A small network was shown many inputs. Here are its activations along a few directions, one row for each input.
In each table, some parts of the input vary, and every possible input appears once, in random order.
Descriptions start from the smaller parts, as in this example, which fits no table here: one of 6 places along a line, together with either a single point or one of 9 places around a ring or (one of 2 separate values, together with one of 5 places around a ring).
Shared parts are said once, and a part with two or three values counts as separate values.

Other details of the inputs shift rows strongly along two fixed directions, in all tables alike. That doesn't count.

A family of inputs:
r1: [ -9  11  49 -14 -15 -10 -12  34  11  13  -1]
r2: [  3  -4  53 -11  -5 -18 -18  29   3  10  15]
r3: [ 31  11 -20  10  -7  11  -3 -13   3 -15   7]
r4: [-23   3  50 -20  -7  -9  -2  13  13  25  10]
r5: [ -6  -8 -31   5 -24   9   5 -19  -6 -22   1]
r6: [-29 -27  48   2 -10 -12   5  34   4  -4  -1]
r7: [-19  -5  53 -23  -4  -5  -3  13   8  24  15]
r8: [ 32  11 -15  17  -8  19  19  -3   1 -22  -1]
r9: [  1 -17 -26  11 -11   5  -1 -20  -3 -25   8]
r10: [ -5   2  51 -17 -12  -5 -14  33   6  12   3]
r11: [ 12  17 -23   1  -6  -1  14 -37  16  -7   5]
r12: [  8  12 -43 -10   1  -3  19  -1 -10 -13  -2]
r13: [-18  -9  54 -25   0  -5  -7  11  -3  23  21]
r14: [ 15  10 -41  -2   6 -14  18  -2  -3 -13   2]
r15: [-10  -3 -32   1 -27   1   8 -22  -1 -21  -9]
r16: [ 19  -4 -34  -5  15 -10  10  -4 -18 -10  10]
r17: [-20   4  -8  74  86  70 -59 -26  -2  86 -84]
r18: [-21   6  28 -20   9 -45   4  38  12  15 -12]
r19: [ -4 -18 -24   1 -12  15  -4 -20 -21 -23  10]
r20: [  1  -7  -1  81  89  83 -80  -4 -25  77 -77]
r21: [ -3  10  48  -3  -9 -20 -14  32  18  12   3]
r22: [ 12  -1 -35 -13  11   2  12  -3 -25 -10   5]
r23: [ -4  -3 -31   6 -24 -11   8 -23   7 -27  -2]
r24: [ 24  26 -25   9 -12  -1   2 -16  14 -17  -6]
r25: [  3  18 -44 -12   1  -8  20  -4  -5 -12 -14]
r26: [ -1  -9 -30  13 -18  -1   2 -20   1 -25   6]
r27: [ 18   1 -38  -4  10  -9  15  -3  -8 -13   6]
r28: [ 19   3 -18   0  -1  10  10 -34   6  -7  22]
r29: [ 12   4 -41 -13   5   2  18  -2 -15 -13   1]
r30: [ -3 -15 -28   2 -18  15   2 -19 -11 -23   4]
r31: [-29 -29  45  -6  -3 -20 -21  22  -4   3  12]
r32: [ 18   2 -33   2   9  -2  37   7 -10 -21  -2]
r33: [-13  16  47 -16 -15 -17 -10  30  17  12 -12]
r34: [-17   1  51 -11  -1 -20  -3  12  20  24  15]
r35: [ 18   4 -13   6  -1  18  31 -23   4 -15  14]
r36: [-12 -11  55 -16   6 -16  -9   9   5  22  26]
Each input here is: one of 4 separate values, together with either a single point or (one of 2 separate values, together with one of 4 places along a line).
Changing only the choice among 4 separate values turns r20 into r13. The same change can be made to r10. Which row results?
> r7
Start at r25 and move only the place on the line of 4, one step at a time. The first step leads to r12. Which rows follow, in order?
> r29, r22
Which other rows agree with r19 in the choice among 4 separate values? List them by row number.
> r5, r6, r9, r15, r23, r26, r30, r31
Change only the choice among 2 separate values in r10. List by row number the other rows that result.
> r3
Change only the choice among 4 separate values in r14. List by row number the other rows that result.
> r21, r26, r34

A family of inputs:
r37: [-12  14 -47  50  13  37 -27 -38  13  13 -60]
r38: [ 17  16 -14  58  25  72 -40 -64   8  33 -28]
r39: [ 21  -4 -30  55  18  49 -36  -7 -15  -1 -31]
r40: [-13   3 -54  50  24  32 -25 -35   2  13 -49]
r41: [-73 -21  78 -71 -24 -72  -3  63   0  21  10]
r42: [-67 -35  53  -6  10 -42   0  43   8  27 -16]
r43: [-10  31  77 -23  -4 -36  -5  57  33  37 -14]
r44: [ 39  -5 -36 -27 -64 -20  43  -7 -10 -86  52]
r45: [ 26  24 -61   9  64  25  -6  -5 -28  31 -34]
r46: [-21  -7  86   0 -24 -10 -37  59  15  15 -13]
r47: [ 16   5 -19  53  33  66 -35 -59  -1  30 -14]
r48: [ 42  21 -50 -51 -33 -48  87  -4   3 -66  54]
r49: [ 30   3 -43 -58 -47   0  36 -54 -16 -46  74]
r50: [-12   8  69 -21  25 -43   4  63  16  37  -6]
r51: [ 51  45 -42 -48 -52 -39  63  -9  15 -59  47]
r52: [-38 -34  88  -8  18 -10  -9  22   9  39  23]
r53: [ 11 -29 -37  51  34  37 -10  -2 -27  -9 -22]
r54: [-14 -11 -56  50  34  27 -16 -32  -6  13 -48]
r55: [-28 -22  94 -10   8  -9 -21  18  15  39  21]
r56: [ 35  -1 -56 -53 -59 -16  37  -9 -34 -80  54]
What do these inputs look like to the network?
> one of 4 separate values, together with either a single point or one of 4 places along a line
